A small network was shown many inputs. Here are its activations along a few directions, one row for each input.
Each table varies a few parts of the input and shows all the possible inputs, shuffled.
Descriptions start from the smaller parts, as in this example, which fits no table here: one of 6 places along a line, together with either a single point or one of 11 places along a line or (one of 2 separate values, together with one of 8 places around a ring).
Shared parts are said once, and a part with two or three values counts as separate values.

Other details of the inputs shift rows strongly along two fixed directions, in all tables alike. That doesn't count.

Table:
r1: 22, 20, -26, 76, 13, 10, -22, -16, -6, -15, -23
r2: 13, -9, 6, -89, -3, 37, 14, 45, -24, -15, 0
r3: 3, -21, 22, -50, -16, 15, 19, 10, -19, -32, 44
r4: 8, -11, 15, -28, -30, 46, 20, -22, 12, -40, 44
r5: 2, 18, -15, 72, 25, -14, -11, -45, 15, 30, -27
r6: 2, 14, -19, 81, 15, -32, -4, -40, 7, 20, -11
r7: 40, 16, -15, 107, 10, -6, -24, -20, -1, -17, 0
r8: -50, -28, -7, -110, -3, -13, 31, 71, -22, 18, 3
r9: 13, 20, 5, 97, 20, 10, -17, -50, 4, -9, -28
r10: 0, -21, 2, -55, -15, -3, 26, 2, 4, 0, 52
r11: -15, 5, -23, 88, 0, -3, -4, -31, 41, 14, -7
r12: 17, -14, 16, 18, -55, 59, 31, -48, 94, -7, 62
r13: -9, 17, -22, -10, 73, -20, -27, 56, -65, 16, -72
r14: -7, -11, 27, -42, -61, -3, -2, 7, 48, 6, 26
r15: -42, 5, -10, -24, 57, -48, -11, 53, -93, 10, -67
r16: 43, 1, 29, -53, -59, 17, -13, 13, 11, -30, 22
r17: 18, -5, 47, -57, -58, 12, -5, -8, 7, -31, 26
r18: -43, 9, -25, -36, 82, -49, -12, 41, -58, 51, -69
r19: 9, 17, -24, 104, 5, -8, -8, -68, 33, 11, 1
r20: 2, -14, 11, -7, -20, 41, 23, -18, 69, 1, 47
r21: 12, -7, 28, -36, -3, 44, 17, -14, 9, -27, 32
r22: -29, 16, -4, -35, 21, -76, -34, 31, -47, 45, -66
r23: 16, -9, 0, -62, -15, 21, 16, 38, -23, -26, 19
r24: -25, -6, -18, 48, 18, -35, -4, 14, 3, 25, -9
Each input here is: one of 4 places along a line, together with either a single point or one of 5 places along a line.
Q: The inputs of r19 and r4 match in every part but the place on the line of 4. If r22 is changed in the same way as r19 into r4, which row does it become?
A: r17
Q: Change only the place on the line of 4 in r23. List by row number the other rows that result.
A: r6, r8, r15
Q: List by row number the other rows that have the place on the line of 4 in common with r14.
A: r8, r11, r12, r20, r24

Table:
r25: -21, -23, -4, -85, 13, 20, 42, 34, -38, -34, 35
r26: 27, 10, -13, 2, 4, 20, -8, -34, -3, -12, 5
r27: 53, 30, -9, 90, 1, 35, -26, -51, 36, -10, 4
r28: 21, 3, 44, -11, -36, 37, 15, -54, 33, -40, 46
r29: 29, 28, -16, 117, 44, -21, -15, -62, -12, 19, -21
r30: 5, 3, -20, 34, 33, 19, 4, 44, -25, -13, -23
r31: -65, -31, -24, -54, 47, -19, 21, 61, -14, 36, 0
r32: 68, 25, -5, 83, 3, 34, -15, -34, 40, -11, -1
r33: 12, -5, 38, -80, -17, 38, 5, 43, -3, -19, -11
r34: -27, 14, 9, 31, 56, -48, -20, 1, -63, 25, -71
r35: -54, -30, -32, -77, -11, 23, 55, 34, 16, 19, 25
r36: 13, 6, -11, 77, 15, -1, -6, -55, 74, 34, 25
r37: 18, -22, -6, -2, -30, 61, 26, -26, 17, -51, 62
r38: -15, 26, -10, 42, 30, -86, -38, 19, -65, 8, -56
r39: 13, -10, 18, -78, -49, -1, -14, 51, -17, -20, 18
r40: -16, -13, 10, -54, -1, -60, -2, 42, -67, 11, -14
r41: -47, 6, -4, 12, 3, -18, 5, -12, 23, 45, -49
r42: 8, 21, -6, 41, 19, -64, -50, 60, -51, 16, -81
r43: 1, -23, 23, -17, -66, -12, 6, -16, 77, 6, 72
r44: 3, -12, 4, 3, -92, 0, 22, -35, 81, 10, 54
r45: 6, -19, -5, 29, 17, 15, 30, -14, -19, -16, 33
r46: 1, -3, 35, -81, -18, 39, -6, 27, -8, -21, -2
r47: -9, -21, -6, -77, 2, 49, 21, 59, -28, -31, 25
r48: -13, -5, -2, -63, -13, -46, -24, 45, -60, -6, -27
r49: -9, -15, 39, -4, -35, 27, 13, -44, 88, 8, 50
r50: -5, 33, -28, 36, 75, -47, -23, -4, -58, 16, -60
r51: 9, 11, -30, 72, -8, 9, 11, -62, 70, 38, 5
r52: -8, 15, 10, 15, 13, -3, -29, -18, -25, -8, -43
Q: The inputs of r39 and r47 match in every part but one. If r38 is changed in the same way as r39 into r47, which row does it become?
A: r25
Q: What is each input in this table made of?
A: one of 4 places along a line, together with either one of 2 separate values or one of 5 places along a line
Q: Change only the choice among 2 separate values in r43. List by row number the other rows that result.
A: r44
Q: List by row number the other rows that have the place on the line of 4 in common with r46.
A: r28, r33, r34, r41, r49, r52
